A small network was shown many inputs. Here are its activations along a few directions, one row for each input.
Each table varies a few parts of the input and shows all the possible inputs, shuffled.
A made-up example of a description, with smaller parts first: line(4) and (point or line(9) or (values(2) and ring(8))).
Shared parts are said once, and a part with two or three values counts as separate values.
In the rows, zero is written as 128.

Other details of the inputs shift rows strongly along two fixed directions, in all tables alike. That doesn't count.

Rows:
row 1: [152 179 115 123 129  99 141 128 137 109 114]
row 2: [ 94  68  51 117 157 217  58 167 162 160 225]
row 3: [ 89 168 129  86 114 123  90 165 122  95 109]
row 4: [148 144 144 141 123 110 195 102 109 137  94]
row 5: [172 182 126 130 149  79 175 104 121  99 102]
row 6: [ 79 127  60 138 119 211  96 147 157 139 159]
row 7: [ 81 130 146 133 128 145  91 180 106  90 123]
row 8: [ 93 146 120  88 129 146 111 133 134  88 156]
row 9: [118 119 138 115 129 170 170  97 148 140 182]
row 10: [123 176 142 138 133  86 129 144 140  55  80]
row 11: [107  84  81 108 114 190  79 144  87 156 161]
row 12: [ 96 123 143 147 160  82  97 189 129  96 102]
row 13: [137 119  69 142 137 221  80 120 149 136 199]
row 14: [128 116 104 121 150 110 107 172 137 146 144]
row 15: [119 125  45 130 104 214  40 176 132 137 154]
row 16: [207 145 174 149 137  40 179  80  96  96  67]
row 17: [116 170  95 120 119 141  87 162 145 105 108]
row 18: [151 112 150 150 108  64 120 122  82 107  53]
row 19: [ 92 121 112 133 159  96 160 121 175 152 120]
row 20: [129 110 147 122 146 171 139 124 131 124 192]
row 21: [135 163 183 147 106  63 185 133 113 113  50]
row 22: [147  93 167 133 134 112 145  68 117 154 161]
row 23: [203  99 214 126 162 102 224  29 131 149 204]
row 24: [219 100 164 106 149 131 218  23 131 200 239]
row 25: [ 80 104  85 131 101 217 100 142 145 143 153]
row 26: [ 81 116  76 128 143 118  58 225 104 112  86]
row 27: [106 119  94 113 129 176  99 173  92 126 141]
row 28: [188  75 143 138 133 145 154  39 143 166 195]
row 29: [158 118 102  98 128 194 190  65 152 205 237]
row 30: [164 134 155 113 139 128 171 114 120 145 173]
row 31: [129 119 177 152  94  64  88 153 103 102  34]
row 32: [142 145 146 160 132 121 109 148 133  69  96]
row 33: [193  94 118 132 142 169 142  48 153 150 206]
row 34: [ 83 137 135 159  98  97  38 190  97  56  28]
row 35: [236  89 144 126 134 117 200   9 142 199 211]
row 36: [171 159 232 132 148  56 196 120 115 103 101]
row 37: [ 78 132 125 122 116 164 128 140 131 126 141]
row 38: [111  75  80 115 109 168  77 126  90 165 144]
row 39: [123 136  65  66 125 197 113 106 140 165 228]
row 40: [101  68  86 110 101 204  48 134 123 187 178]
row 41: [100 161 180 125 107  94 147 160 121 110  68]
row 42: [132 136 122 142 137 155 169 104 165 123 146]
row 43: [111 113  72 117 160 121 160 118 154 182 129]
row 44: [ 94 136 127 135  93 156 111 162 131 136  87]
row 45: [232 160 159 150 162  83 209  66 121 115 128]
row 46: [ 70 122  95 122 134 111 109 173 170 159  86]
row 47: [134 131 144 144 127 148 183  82 143 146 150]
row 48: [ 99 156 116 140 110 141 113 172 146 119  79]
row 49: [205 174 202 158 146  58 179 106 135  92  81]
row 50: [ 76 112 150 162  87  86  42 183  91  77  26]
row 51: [ 37 176 137 107 109  94  61 204  99  39  55]
row 52: [150  80 159 127 132 135 141  70 126 157 176]
row 53: [107 135  51  71 129 198 101 124 117 145 196]
row 54: [191 138 159 140 120  72 149  94 117 119  99]
row 55: [140 180 166 151 121  59 183 141 129 102  52]
row 56: [140 176 154 154 134  65 189 135 112  96  43]
row 57: [ 97 170  98 135 127 130  89 157 138  78 106]
row 58: [128 117 176 133 103  58 122 133  89 123  71]
row 59: [157 117 200 125 128  90 154 109 111 136 125]
row 60: [162 132 174 134 171  57 157 142 144 133 118]
row 61: [153 142 145 115 137 122 212  85 115 149 142]
row 62: [113 115  95 133  95 161  32 170 121 119  95]
row 63: [ 73  81  43 114 149 196 112 128 194 186 191]
row 64: [ 55 119  63 118 121 125  88 191 155 160  90]
row 65: [ 85 101 146 130 116 144  81 151 100 116 131]
Description of these inputs: line(5) and (values(2) or ring(11)).
- The inputs of row 45 and row 32 match in every part but the line(5) part. If row 27 is changed in the same way as row 45 into row 32, which row does it become? => row 20
- The inputs of row 21 and row 44 match in every part but the line(5) part. If row 55 is changed in the same way as row 21 into row 44, which row does it become? => row 48
- Which other rows agree with row 13 in the line(5) part? List them by row number. => row 6, row 7, row 12, row 19, row 22, row 34, row 37, row 47, row 50, row 51, row 57, row 65
- Which other rows does row 39 become when the line(5) part takes its other values? List them by row number. => row 3, row 8, row 51, row 53

Rows:
row 66: [130 187 166 159 136  64 154 146 139  55  49]
row 67: [153 109 192 135 159  86 220  71 153 164 155]
row 68: [111  91  34 120 132 199  58 156 155 178 177]
row 69: [ 97 134  35 102  92 232 105 130 135 170 158]
row 70: [ 79 126 115 163 122  94  69 198 136  93  38]
row 71: [ 75 173 117 120 126 100  87 208 107  66  63]
row 72: [ 40 165 153 132 101 120 100 213 114  63  49]
row 73: [149 192 153 138 141  68 155 145 131  75  73]
row 74: [205  97 112 123 145 138 236  12 159 236 201]
row 75: [126 137 243 150 113  57 153 133  90  73  60]
row 76: [ 30  96  93 116 111 143  43 212 122 133  98]
row 77: [139  99  63 121 111 208  41 143 121 143 179]
row 78: [172 166 190 107 161  83 240  61 145 126 169]
row 79: [102  81  95 100 109 213  59 131 111 154 204]
row 80: [218 126 185 122 162  77 192  55 111 129 171]
row 81: [126  83  48 116  78 244  67 108 105 189 184]
row 82: [193  97 118 109 183 121 200  52 159 198 225]
row 83: [159 145 192 169 123  57 126 129 110  60  51]
- What do these inputs look like to the network? => values(3) and (point or line(5))
- The inputs of row 83 and row 70 match in every part but the values(3) part. If row 75 is changed in the same way as row 83 into row 70, which row does it become? => row 67
- Which other rows does row 73 become when the line(5) part takes its other values? List them by row number. => row 66, row 71, row 72, row 78

Rows:
row 84: [146 113 108 131 117 152 114 130  89 170 140]
row 85: [162 183 154 148 136  76 168 143  95 106  66]
row 86: [ 99 107 127 125 102 170  61 152 112 126 141]
row 87: [119 144 162 123 142  84 169 127 125 107 108]
row 88: [147  98 143 143 129 155 134  88 136 155 169]
row 89: [ 71 136 114 123 120 123 102 198 132 115  81]
row 90: [143 156 174 137 135  83 166 127 111  80  98]
row 91: [ 76 130 112 127 117 161  95 152 132 122 136]
row 92: [ 94 135 103 134 114 176  75 157 129 105 138]
row 93: [168 121 156 123 109 107 144  79 110 139 129]
row 94: [142 105 115 134 101 138 115 118 124 153 118]
row 95: [153 125 104 102 138 192 141  98 136 147 217]
row 96: [ 87 139  96 106 102 148  99 148 127 126 113]
row 97: [ 96 134 112 136 120 150 101 168 124 100 104]
row 98: [173 169 160 124 124  86 173  90 124  99 104]
row 99: [ 60 135 116 127 112 129  97 204 125 110  79]
row 100: [171 113 168 153 142  65 152  91 121 132 110]
row 101: [126 146 152 125 148  73 171 137 150 127  89]
row 102: [160  88  98 131 115 172 130  69 135 178 174]
row 103: [ 88 104 120 141  97 165  59 176 121 131 111]
row 104: [141 132 102 124 136 162 133 139 147 136 152]
row 105: [170  90 116 135 135 134 128  97 139 177 172]
row 106: [156 158 155 156 148  55 150 126 132  91  76]
row 107: [118 160 178 126 130  93 155 121 131 108 118]
row 108: [132 159 156 132 123  65 182 123 141 121  66]
row 109: [149 173 189 137 130  85 153 120 122  81 104]
row 110: [128 110 104 117 147 173 168  94 155 168 197]
row 111: [ 86 130 102 128 129 116  93 163 126 120 112]
row 112: [148 132 103 102 138 182 127 113 135 135 193]
row 113: [121 153 168 112 135  82 163 132 122 107 110]
row 114: [163 116 186 122 130 102 162  96 104 125 143]
row 115: [160 126  89  95 146 185 130  90 149 155 211]
row 116: [ 67 133 110 122 124 115  88 182 122 103  80]
row 117: [129 109  86 110 155 168 154  91 167 178 192]
row 118: [166 107 166 139 144  88 162  86 126 138 119]
row 119: [109 101 117 129 115 135  78 166 121 134  99]
row 120: [136 126  93 127 144 156 124 119 149 133 145]
row 121: [ 78 126  78 116 104 162  91 148 128 130 118]
row 122: [103 130  95 122 123 168  87 163 120 105 132]
row 123: [134 129 106 140 135 184 128 104 156 141 178]
row 124: [150 159 174 142 137  80 177 141 127  95  86]
row 125: [ 56 133 111 130 119 126  89 196 124 104  72]
row 126: [ 84 104 131 137  99 136  72 194 102 114  83]
row 127: [118 136  81 137 128 142  84 171 143 123 119]
row 128: [ 83  99 125 131 102 148  66 177  92 107 102]
row 129: [158 162 146 128 149  89 209 105 114 161 127]
row 130: [164 112 148 136 114 109 146  76 111 137 126]
row 131: [143 162 165 152 130 101 152 136 140 100  97]
row 132: [144 117 175 139 125  85 144 140 113 122  89]
row 133: [145  93 113 103 126 168 100 103 123 162 182]
row 134: [114 134  85 134 127 141  77 158 124 107 128]
row 135: [ 62 140 128 141 115 131  94 174 132 106  86]
row 136: [167 115 179 118 135 104 156  95 107 130 144]
row 137: [183 160 155 127 150  78 163  96 131 110 139]
row 138: [101 128  81 120 125 166  75 161 127 110 127]
row 139: [136 111 178 146 127  94 148 124 106 115  97]
row 140: [133 126  98 120 131 151 162  83 156 165 155]
row 141: [168 159 146 145 131  91 178  88 138 108  93]
row 142: [153 142  98 132 120 148 141 115 148 136 127]
row 143: [114  94 105 136 115 135  66 146 106 130 128]
row 144: [104 131  96 130 126 161  95 163 132 110 118]
row 145: [ 66 133 123 125 115 127 102 181 112 101  96]
row 146: [153  92 108 117 126 153  95 101 121 164 186]
row 147: [129 127 128 101 138 153 161 105 137 149 187]
row 148: [121 123 105 131 149 119 141 116 152 152 146]
row 149: [136 120 100  92 149 163 151  91 154 170 204]
row 150: [164 130 102 121 151 151 152 107 161 153 162]
row 151: [142 114 176 135 128  89 139 121  99 108 102]
row 152: [139 115 181 147 129  78 145 125 106 109  83]
row 153: [ 69 136  98 134 122 107  77 204 135 118  73]
row 154: [133  96 127 130 121 175 106 101 126 151 183]
row 155: [167 150 131 132 128 117 164  82 130 114 128]
row 156: [143 123 102 103 148 145 147  90 151 170 207]
row 157: [158  90 126 119 137 146 130  84 125 157 175]
row 158: [124 157 180 142 136  80 176 128 144 117  98]
- The inputs of row 108 and row 142 match in every part but one. If row 111 is changed in the same way as row 108 into row 142, which row does it become? => row 134
- The inputs of row 119 and row 150 match in every part but one. If row 152 is changed in the same way as row 119 into row 150, which row does it become? => row 144
- What do these inputs look like to the network? => values(3) and (point or (line(4) and (point or line(5))))
- Start at row 134 and move only the line(5) part, one step at a time. The first step leads to row 138. Which rows follow, in order? => row 122, row 90, row 92
- Which other rows does row 104 become when the values(3) part takes its other values? List them by row number. => row 89, row 132
- Which other rows does row 146 become when the line(4) part takes its other values? List them by row number. => row 100, row 105, row 143
- Which other rows does row 158 become when the values(3) part takes its other values? List them by row number. => row 103, row 131
- Start at row 126 and move only the line(4) part, one step at a time. The first step leads to row 139. Which rows follow, in order? => row 128, row 114

Rows:
row 159: [ 81 104 107 103 131 228 118 137 140 143 204]
row 160: [109 100 150 179  86 136  78 150 108 139  66]
row 161: [159 106  55 113 145 166 190  68 153 213 198]
row 162: [165 106  90  98 184 157 139  84 187 172 232]
row 163: [185 106  50 107 150 174 169  56 151 202 195]
row 164: [ 73 149 119 136 126 134 138 181 145 103  83]
row 165: [214 159 160 138 145  42 234  33 155 142  96]
row 166: [235 163 175 140 142  61 216  51 103 110 112]
row 167: [ 93 155 114 118  96 119 138 142 131 128  77]
row 168: [ 81  94 122 165  60 137  38 187  78 134  31]
row 169: [ 95 147 113 126 118 116  40 204  86  74  93]
row 170: [193  79 236 158 144  50 183  78 114 111 114]
row 171: [128  90  83 113 172 184 125  95 177 156 216]
row 172: [102 158  98 158  83 149  44 177 120  65  59]
row 173: [ 87  87  84  93 125 194 110 120 115 180 200]
row 174: [137 150 120 159 124 142 101 160 124  68  90]
row 175: [119 105 138 164 115 126  73 189 112 140  73]
row 176: [121 114  33 115 146 174 127 136 160 200 183]
row 177: [150 105 123  81 136 192 182  62 120 186 231]
row 178: [134 160 153 119 125  69 199 122 114 125  71]
row 179: [150 124  41 120  93 225  71 101 130 149 177]
row 180: [219 194 203 138 161  71 201  90 127  70 136]
row 181: [151  64  80 140 121 202  82 128 113 217 183]
row 182: [173 142 201 141 187  24 216  90 156 129 134]
row 183: [181  92 209 139 136  51 132 121 115 115 108]
row 184: [161 131  82  98 152 166 189  88 160 203 217]
row 185: [159 133  46 123 135 221  76 139 156 142 198]
row 186: [133 171 125 129 119 126  80 178  86  71 103]
row 187: [ 88 148  90 152 107 118  77 169 153  99  43]
row 188: [100 119  98 110 129 224 150 131 149 149 195]
row 189: [104 156  79 139 103 131  32 221  93  78  59]
row 190: [133 105  66 102 122 209  72 112 102 142 207]
row 191: [134 173 177 139 126  72 208 101 155 115  81]
row 192: [ 73 125 151 115 104 112 114 140 113 120 102]
row 193: [141  81  93 110 155 157 158  67 135 202 222]
row 194: [ 81 128 112 114 111  97  65 155 122  99  67]
row 195: [ 63 117 125 135 108  95  82 160 115 120  77]
row 196: [ 84  83 112 157  75 141  38 200  59 138  37]
row 197: [ 63 117 134 150 122 104  90 156 139 116  95]
row 198: [110 150 144 142 110 130  73 141 116  66 107]
row 199: [ 78 117 103 112 122  98  65 176 102 102  67]
row 200: [ 56 125 131 117 123 107  79 207 102 115  96]
row 201: [168 160 132 136 157  47 167 130 135 125  72]
row 202: [137 170 181 116 134  74 191 142 111 115  96]
row 203: [ 88 104  92  99 147 194  97 150 156 166 214]
row 204: [ 87 166 118 123 129 115 126 196 149 111  83]
row 205: [ 66 143 145 109 113 120  87 206  95 103  91]
row 206: [148 127  63 105 112 225  86 111 100 131 202]
row 207: [160  41 109 111 122 166  74 111 111 189 206]
row 208: [109  71 164 145  86 116  54 146 105 113  89]
row 209: [149  91  96 112 172 145 151  85 152 204 234]
row 210: [189  77 214 134 116  43 156  81  74 130  95]
row 211: [ 35 154 124 123  79 161  76 206 118  87  61]
row 212: [228 183 202 132 130  76 214  31 110  88 133]
row 213: [117  69 157 131  74 107  54 142  84 123  81]
row 214: [ 59 147 119 107  88 141  98 201  82 100  62]
row 215: [195 156 213 151 170  67 206  74 127  69 138]
row 216: [171  59 120 163 138 208 148  81 141 199 202]
row 217: [143 171 193 116 111  78 212  93 118 115  91]
row 218: [193 155 166 157 176  57 231  78 168 111  95]
row 219: [194 175 198 153 152  96 194  90 119  57 129]
row 220: [147 159 146 145 124  48 203  94 143 135  66]
row 221: [ 67 128 118 130 121 107  57 167 145  86  72]
row 222: [ 96 169 122 146  86 160  49 175 105  46  84]
row 223: [119 157 205 110 108  81 175 109 104 102  87]
row 224: [158 115  86 105 117 204 100  65 130 149 225]
row 225: [169  99  83  93 178 149 140  75 161 189 233]
row 226: [219 173 170 142 185  32 234  78 173 123 106]
row 227: [154 169 151 146 164  45 204 132 166 126  86]
row 228: [ 26 117 139 135 122 136  79 211 120  85  90]
row 229: [151 154 159 159 164  60 231 103 164 122  93]
row 230: [135 125 129  92 148 188 153 109 155 165 226]
row 231: [ 79  76  77 133 156 195 101 135 161 164 205]
row 232: [105 101 126 114 133 183 145  81 161 169 221]
row 233: [ 84 113 109  99 109 223 107 115 143 153 200]
row 234: [ 72 149  97 156 106 113 107 171 155 116  56]
row 235: [122 155 137 131 137 116  76 178 119  69 116]
row 236: [152 178 200 121 147  75 212 126 138 105 108]
- The inputs of row 215 and row 224 match in every part but one. If row 188 is changed in the same way as row 215 into row 224, which row does it become? => row 217
- The inputs of row 160 and row 175 match in every part but one. If row 211 is changed in the same way as row 160 into row 175, which row does it become? => row 236
- What do these inputs look like to the network? => ring(6) and (values(2) or ring(11))
- Start at row 177 and move only the ring(11) part, one step at a time. The first step leads to row 173. Which rows follow, in order? => row 193, row 199, row 190, row 206, row 166, row 163, row 161, row 178, row 214
- Which other rows agree with row 201 in the ring(6) part? List them by row number. => row 169, row 176, row 181, row 184, row 186, row 189, row 200, row 202, row 205, row 207, row 209, row 225
- Which other rows does row 175 become when the values(2) part takes its other values? List them by row number. => row 183
